Each row below holds a small network's activations on one input, seen along a few directions.
Each table varies a few parts of the input and shows all the possible inputs, shuffled.
A made-up example of a description, with smaller parts first: one of 5 places around a ring, together with either a single point or one of 11 places along a line or (one of 3 separate values, together with one of 4 places along a line).
Shared parts are said once, and a part with two or three values counts as separate values.
In the rows, zero is written as 128.

Other details of the inputs vary at random and push rows far along two fixed directions, the same in every table; ignore that.

Table:
R1: 131; 124; 126; 134; 147; 111; 117; 131; 114; 128; 130
R2: 142; 130; 136; 127; 141; 126; 123; 129; 113; 129; 126
R3: 141; 131; 138; 126; 141; 127; 122; 130; 116; 129; 127
R4: 142; 129; 140; 125; 139; 124; 125; 131; 114; 127; 127
R5: 141; 129; 140; 124; 142; 125; 125; 130; 114; 128; 129
R6: 141; 132; 139; 125; 141; 123; 127; 130; 114; 129; 128
R7: 140; 128; 133; 141; 142; 115; 122; 136; 122; 128; 141
R8: 143; 129; 137; 127; 141; 126; 121; 130; 114; 127; 126
R9: 141; 130; 139; 127; 142; 127; 121; 130; 116; 129; 127
R10: 109; 119; 106; 112; 93; 144; 140; 133; 146; 145; 122
R11: 142; 129; 140; 127; 142; 127; 122; 130; 115; 126; 127
R12: 142; 131; 137; 127; 141; 124; 125; 130; 113; 130; 126
R13: 138; 127; 135; 142; 142; 122; 121; 138; 119; 127; 144
R14: 129; 126; 128; 133; 148; 112; 116; 131; 115; 130; 131
R15: 84; 214; 177; 188; 139; 116; 148; 16; 159; 26; 107
R16: 142; 127; 141; 125; 141; 126; 123; 130; 115; 127; 128
R17: 102; 121; 102; 127; 99; 132; 138; 132; 159; 132; 134
R18: 140; 123; 131; 140; 144; 118; 122; 135; 121; 128; 142
R19: 135; 123; 130; 135; 151; 113; 125; 137; 125; 124; 138
R20: 111; 116; 104; 112; 94; 146; 140; 133; 145; 143; 120
R21: 108; 117; 108; 111; 91; 146; 137; 134; 150; 144; 122
R22: 142; 131; 138; 126; 140; 125; 121; 130; 115; 129; 127
R23: 141; 132; 138; 127; 142; 127; 122; 130; 115; 131; 127
R24: 108; 116; 108; 111; 92; 148; 138; 134; 150; 144; 122
R25: 141; 130; 140; 124; 141; 123; 125; 130; 114; 128; 129
R26: 142; 130; 138; 127; 140; 126; 121; 130; 115; 127; 126
R27: 109; 113; 104; 111; 90; 150; 137; 136; 149; 143; 119
R28: 112; 113; 106; 109; 92; 146; 138; 136; 146; 144; 121
R29: 107; 117; 103; 112; 92; 150; 137; 131; 150; 145; 119
R30: 141; 130; 141; 125; 140; 124; 125; 130; 115; 127; 128
R31: 135; 127; 131; 135; 148; 110; 124; 140; 125; 125; 139
R32: 107; 120; 105; 113; 91; 147; 137; 132; 150; 145; 120
R33: 108; 117; 106; 112; 90; 148; 136; 134; 150; 144; 121
R34: 139; 125; 133; 142; 140; 121; 122; 137; 119; 124; 142
R35: 141; 129; 137; 125; 142; 125; 126; 129; 113; 128; 127
R36: 141; 128; 139; 124; 142; 125; 125; 129; 114; 127; 128
R37: 110; 115; 107; 111; 90; 146; 137; 135; 149; 144; 121
R38: 136; 124; 130; 136; 149; 111; 126; 137; 125; 123; 137
R39: 135; 125; 130; 136; 148; 110; 125; 139; 125; 124; 137
R40: 108; 116; 104; 112; 93; 148; 139; 131; 148; 145; 120
R41: 141; 132; 138; 127; 141; 124; 125; 129; 114; 130; 127
R42: 111; 117; 106; 111; 94; 145; 141; 132; 147; 142; 121
R43: 64; 207; 159; 194; 134; 108; 140; 19; 167; 31; 110
R44: 143; 131; 137; 128; 141; 125; 122; 130; 114; 129; 125
R45: 141; 130; 138; 125; 142; 125; 126; 130; 113; 130; 128
R46: 138; 125; 135; 142; 142; 122; 121; 136; 119; 125; 144
R47: 142; 130; 137; 127; 141; 125; 125; 129; 113; 129; 126
R48: 112; 111; 104; 108; 93; 147; 139; 138; 145; 146; 122
R49: 138; 125; 130; 136; 146; 114; 124; 135; 123; 122; 140
R50: 141; 132; 138; 127; 141; 125; 123; 130; 114; 131; 127
R51: 100; 119; 102; 131; 93; 139; 138; 128; 162; 136; 134
R52: 141; 130; 141; 125; 141; 125; 125; 129; 115; 128; 128
R53: 142; 129; 139; 127; 139; 126; 122; 132; 114; 127; 126
R54: 141; 129; 139; 125; 140; 124; 126; 130; 114; 127; 127
R55: 131; 125; 126; 134; 146; 110; 117; 133; 114; 129; 130
R56: 141; 130; 140; 126; 141; 127; 122; 131; 115; 128; 127
R57: 142; 128; 140; 125; 140; 126; 123; 131; 115; 127; 127
R58: 142; 129; 138; 127; 142; 127; 121; 129; 115; 127; 126
R59: 53; 193; 139; 169; 90; 142; 159; 27; 190; 54; 103
R60: 139; 127; 133; 142; 139; 120; 121; 139; 119; 126; 142
R61: 109; 117; 106; 111; 94; 146; 141; 130; 148; 142; 121
R62: 107; 120; 105; 114; 93; 148; 138; 129; 149; 145; 120
R63: 102; 120; 101; 128; 98; 133; 138; 131; 158; 130; 133
R64: 143; 129; 137; 127; 140; 127; 121; 130; 115; 127; 126
R65: 141; 130; 137; 127; 142; 126; 123; 128; 114; 130; 126
R66: 142; 131; 139; 126; 140; 126; 120; 131; 115; 129; 127
R67: 136; 124; 130; 135; 147; 115; 123; 135; 123; 124; 142
R68: 140; 126; 131; 142; 142; 115; 123; 136; 122; 127; 140
R69: 141; 124; 131; 141; 142; 117; 123; 135; 122; 126; 140
R70: 142; 127; 140; 124; 141; 126; 125; 130; 115; 127; 128
R71: 99; 116; 100; 124; 102; 133; 139; 135; 161; 136; 132
R72: 101; 120; 102; 126; 100; 135; 138; 131; 159; 133; 135
R73: 141; 130; 137; 126; 140; 123; 126; 130; 113; 129; 126
R74: 138; 129; 135; 142; 139; 119; 121; 139; 120; 126; 143
R75: 143; 130; 137; 127; 140; 125; 121; 131; 114; 128; 126
R76: 108; 116; 104; 112; 92; 150; 136; 131; 150; 143; 120
R77: 141; 131; 140; 125; 142; 124; 127; 129; 114; 129; 128
R78: 142; 132; 137; 128; 141; 124; 123; 129; 113; 130; 126
R79: 93; 109; 90; 118; 95; 137; 132; 132; 153; 145; 124
R80: 142; 130; 137; 127; 141; 126; 122; 130; 114; 128; 125
Description of these inputs: one of 5 places around a ring, together with either a single point or one of 4 places along a line or one of 11 places around a ring.
Q: Changing only the place on the ring of 5 turns R48 into R25. The same change can be made to R64. Which row results?
A: R66
Q: Changing only the place on the ring of 5 turns R54 into R5. The same change can be made to R60. Which row results?
A: R13
Q: Which other rows does R56 become when the place on the ring of 5 takes its other values? List them by row number.
A: R11, R27, R33, R53
Q: A walk changes only the place on the ring of 11. It starts at R29 and steps to R65. List the rest of the walk in order.
A: R40, R35, R61, R36, R70, R16, R11, R58, R76

Table:
R81: 146; 125; 133; 137; 158; 95; 133; 154; 127; 124; 153
R82: 142; 125; 136; 120; 156; 116; 121; 127; 99; 133; 121
R83: 81; 132; 103; 163; 112; 120; 133; 99; 179; 91; 135
R84: 156; 131; 141; 126; 148; 125; 123; 134; 107; 132; 128
R85: 150; 127; 139; 124; 149; 120; 123; 133; 102; 130; 122
R86: 133; 120; 128; 126; 167; 85; 129; 144; 122; 128; 144
R87: 98; 148; 126; 137; 97; 146; 143; 96; 162; 110; 112
R88: 157; 126; 153; 129; 141; 131; 124; 139; 107; 125; 139
R89: 142; 129; 136; 118; 157; 117; 118; 129; 101; 135; 122
R90: 141; 123; 136; 119; 154; 116; 121; 131; 98; 134; 120
R91: 150; 131; 139; 124; 153; 121; 121; 129; 103; 131; 124
R92: 158; 126; 151; 129; 141; 130; 126; 136; 107; 127; 139
R93: 156; 130; 153; 130; 146; 132; 123; 138; 112; 132; 135
R94: 148; 132; 141; 121; 151; 121; 113; 135; 107; 132; 123
R95: 160; 126; 149; 129; 144; 131; 129; 134; 106; 130; 139
R96: 143; 109; 124; 154; 160; 108; 112; 152; 126; 117; 154
R97: 92; 152; 127; 139; 103; 137; 144; 84; 154; 98; 108
R98: 132; 105; 119; 143; 167; 95; 107; 139; 121; 123; 149
R99: 142; 113; 132; 157; 160; 116; 114; 153; 124; 114; 162
R100: 98; 147; 127; 135; 92; 144; 142; 96; 161; 103; 114
R101: 144; 131; 127; 160; 145; 106; 109; 145; 110; 134; 153
R102: 85; 57; 38; 54; 36; 176; 140; 192; 168; 221; 112
R103: 154; 129; 145; 129; 146; 124; 126; 132; 105; 126; 128
R104: 104; 145; 126; 135; 94; 152; 148; 100; 160; 114; 124
R105: 154; 128; 147; 126; 143; 123; 121; 136; 105; 124; 129
R106: 97; 149; 128; 135; 94; 144; 140; 95; 162; 105; 114
R107: 93; 149; 124; 134; 98; 139; 139; 92; 158; 102; 109
R108: 88; 151; 122; 132; 111; 134; 140; 82; 150; 105; 108
R109: 157; 129; 154; 129; 142; 131; 122; 138; 110; 125; 138
R110: 87; 60; 31; 95; 19; 175; 140; 205; 178; 217; 154
R111: 76; 145; 98; 166; 90; 125; 135; 100; 167; 116; 131
R112: 148; 51; 71; 76; 97; 138; 137; 242; 137; 217; 168
R113: 140; 126; 140; 121; 154; 115; 119; 129; 98; 130; 121
R114: 152; 50; 79; 62; 74; 167; 125; 224; 128; 223; 143
R115: 97; 149; 126; 134; 95; 146; 139; 96; 163; 109; 114
R116: 147; 127; 141; 123; 147; 120; 119; 136; 103; 127; 123
R117: 141; 130; 137; 118; 157; 118; 116; 131; 103; 135; 120
R118: 156; 132; 153; 128; 145; 132; 119; 136; 113; 128; 138
R119: 86; 146; 123; 129; 106; 135; 136; 90; 151; 105; 107
R120: 103; 143; 129; 138; 92; 151; 151; 98; 158; 108; 124
R121: 139; 129; 141; 119; 154; 116; 112; 131; 103; 131; 120
R122: 149; 131; 143; 123; 150; 120; 114; 134; 106; 129; 122
R123: 155; 132; 144; 126; 148; 125; 121; 135; 109; 132; 127
R124: 98; 152; 125; 138; 98; 145; 148; 87; 160; 104; 115
R125: 98; 150; 129; 140; 96; 142; 147; 89; 157; 99; 115
R126: 150; 132; 138; 123; 153; 120; 120; 131; 105; 132; 123
R127: 84; 148; 113; 146; 114; 107; 154; 101; 178; 95; 132
R128: 156; 128; 144; 128; 147; 124; 126; 130; 105; 129; 129
R129: 85; 144; 122; 129; 105; 135; 137; 91; 149; 105; 107
R130: 149; 131; 142; 124; 153; 121; 117; 134; 107; 133; 120
R131: 104; 145; 127; 136; 94; 152; 149; 97; 159; 111; 125
R132: 138; 131; 140; 118; 157; 117; 111; 130; 104; 132; 120
R133: 96; 149; 121; 132; 104; 140; 140; 94; 156; 111; 108
R134: 151; 128; 138; 124; 151; 120; 124; 130; 103; 131; 123
R135: 126; 124; 124; 151; 156; 95; 107; 137; 104; 140; 143
R136: 158; 131; 150; 128; 146; 131; 124; 137; 111; 132; 136
Q: What is each input in this table made of?
A: one of 4 places along a line, together with either one of 3 separate values or one of 11 places around a ring
Q: Changing only the place on the line of 4 turns R136 into R133. The same change can be made to R118. Which row results?
A: R94
Q: Changing only the place on the line of 4 turns R107 into R109. The same change can be made to R111. Which row results?
A: R110
Q: Which other rows does R100 become when the place on the ring of 11 takes its other values? List them by row number.
A: R84, R87, R103, R105, R106, R115, R123, R124, R125, R128
Q: Which other rows does R112 become when the choice among 3 separate values takes its other values? List them by row number.
A: R99, R110
Q: A walk changes only the place on the ring of 11. It starts at R119 and steps to R129. List the rest of the walk in order.
A: R113, R90, R82, R108, R89, R117, R102, R132, R121
Q: A walk changes only the place on the line of 4. It starts at R112 and steps to R81. List the rest of the walk in order.
A: R127, R86

Table:
R137: 122; 121; 119; 97; 148; 114; 118; 125; 102; 146; 99
R138: 139; 119; 126; 130; 135; 119; 126; 147; 124; 136; 144
R139: 146; 123; 136; 115; 131; 134; 130; 140; 116; 137; 126
R140: 82; 135; 107; 122; 70; 159; 146; 97; 170; 120; 107
R141: 125; 173; 169; 176; 172; 100; 127; 77; 129; 62; 135
R142: 146; 126; 137; 119; 128; 137; 126; 138; 113; 142; 127
R143: 148; 127; 136; 118; 128; 136; 127; 139; 114; 141; 127
R144: 135; 117; 121; 134; 137; 120; 118; 144; 120; 138; 139
R145: 140; 117; 126; 131; 137; 120; 127; 147; 126; 136; 143
R146: 138; 117; 124; 130; 138; 118; 127; 148; 125; 134; 142
R147: 81; 137; 110; 121; 72; 159; 149; 98; 175; 116; 110
R148: 146; 121; 135; 114; 133; 135; 127; 138; 117; 137; 126
R149: 144; 122; 133; 116; 133; 135; 122; 138; 115; 137; 123
R150: 98; 197; 170; 178; 197; 72; 117; 39; 117; 46; 102
R151: 144; 123; 133; 119; 130; 136; 121; 136; 111; 140; 123
R152: 136; 118; 123; 134; 136; 121; 121; 146; 121; 137; 141
R153: 87; 136; 108; 118; 65; 161; 154; 105; 174; 125; 114
R154: 139; 120; 124; 133; 135; 119; 124; 147; 123; 138; 143
R155: 135; 114; 122; 132; 138; 119; 119; 144; 121; 135; 138
R156: 73; 128; 96; 134; 78; 145; 147; 109; 184; 117; 126
R157: 138; 120; 125; 134; 135; 121; 123; 146; 122; 139; 143
R158: 145; 124; 135; 119; 129; 137; 124; 138; 112; 140; 126
R159: 149; 124; 138; 115; 130; 136; 130; 139; 117; 138; 127
R160: 135; 115; 121; 131; 140; 119; 120; 146; 124; 134; 140
Q: Changing only one part turns R144 into R151. The same change can be made to R152. Which row results?
A: R158
Q: What is each input in this table made of?
A: one of 2 separate values, together with either a single point or one of 11 places around a ring
Q: Which other rows does R149 become when the choice among 2 separate values takes its other values? List them by row number.
A: R160
Q: Which other rows does R154 become when the choice among 2 separate values takes its other values? List them by row number.
A: R143
